These are the activations of a small neural network, seen along a few directions. Each row is one input.
In each table, some parts of the input vary, and every possible input appears once, in random order.
Descriptions start from the smaller parts, as in this example, which fits no table here: values(2) and (point or line(9) or (line(4) and ring(5))).
Shared parts are said once, and a part with two or three values counts as separate values.
In the rows, zero is written as 128.

Other details of the inputs vary at random and push rows far along three fixed directions, the same in every table; ignore that.

A family of inputs:
x1: [131 100 108 150  92 128  94  83 102 148 160 140 130 106]
x2: [163 103 118 133 144 132 210 155 141  95 150 147 146 107]
x3: [130 138 118 164  97 174 101 139  96 155 141  90 148 123]
x4: [129 118 126 106 159  89 181 114 164  79 142 177 118 110]
x5: [119 152 114 123  99 116  58 105 131 161 115 127 142 102]
x6: [132 143 138 137 136 154 139 159 109 138 111  96 125 146]
x7: [106 154 121 100 126 109  63 118 181 121  86 141 123 153]
x8: [131 165 133 136 142 152 144 153 111 138 115 100 132 134]
x9: [108 115 111  99 130  76  89  81 163 110 117 177 110 130]
x10: [120  95 118 145  92 120  97  86  89 157 173 139 136 108]
x11: [129 141 148 128 135 150 138 156 111 144 107  97 119 147]
x12: [115 164 126  89 143 100  92 137 162 133  80 134 126 134]
x13: [123 132 137 156 100 154 106 137  74 167 150  92 142 123]
x14: [136 129 137 114 162 127 168 150 167  91 110 132 118 141]
x15: [133 108  98 142 113 107 141  85 141  99 174 175 142  87]
x16: [126  97 105 153  94 125  99  83  87 151 166 140 131 103]
x17: [127 160 147 130 142 149 148 158 112 142 126  97 137 138]
x18: [124  96 116 147  95 123 104  84  90 151 166 140 127 101]
x19: [140 125 131 113 152 127 165 154 169  91 109 138 123 156]
x20: [129 143 150 133 137 154 143 160 112 139 115  96 124 138]
x21: [ 98 125 111 109 133  80  85  85 163 103 125 171 118 113]
x22: [108 153 141  97 138 105  92 127 157 127  88 132 107 148]
x23: [107 142 144  92 138 104  91 126 153 134  93 131 113 163]
x24: [123 140 122 160 105 158  98 131  79 160 139  95 136 117]
x25: [132 128 106 162  95 133 106  86  99 142 170 136 146  81]
x26: [144 116 130 110 151 132 168 151 164 103 109 135 119 167]
x27: [148  80 131 149 146 132 225 137 113  88 183 146 129  92]
x28: [115 151 131 108 136 114  87 122 166 122  90 131 115 144]
x29: [142 142 139 138 129 161 134 155 117 142 106  92 126 149]
x30: [148 102 141 163 122 164 185 154  72 142 169  99 142 124]
x31: [112 134 111 132  90 120  51  94 134 149 120 135 134 130]
x32: [158 100 131 132 149 126 220 151 123 103 155 143 136  95]
x33: [131 152 145 120 135 145 139 170 113 156 114  95 146 131]
x34: [112 148 152 127 138 147 122 158 115 145 119  93 135 146]
x35: [121 141 124 102 130 118  89 125 168 126  88 134 118 165]
x36: [129  82 102 134 118  87 138  76 128  99 169 183 124  93]
x37: [143 138 139 135 129 163 135 151 117 145 105  92 124 153]
x38: [133 124 146 102 159 120 169 148 150 108 105 132 107 153]
x39: [126  97 135 111 157  89 174 121 157  80 151 173 123 122]
x40: [140 145 139 136 132 156 132 156 123 137 107  96 126 146]
Each input here is: line(5) and (values(2) or line(6)).
Changing only the line(5) part turns x30 into x36. The same change can be made to x13. Which row results?
Answer: x6
Changing only the line(5) part turns x11 into x31. The same change can be made to x27. Which row results?
Answer: x3
Change only the line(5) part in x39. List by row number the other rows that result.
Answer: x7, x20, x24, x28
A walk changes only the line(5) part. It starts at x35 and steps to x37. List the rest of the walk in order.
Answer: x9, x38, x23
Change only the values(2) part in x2. List by row number the other rows that result.
Answer: x15
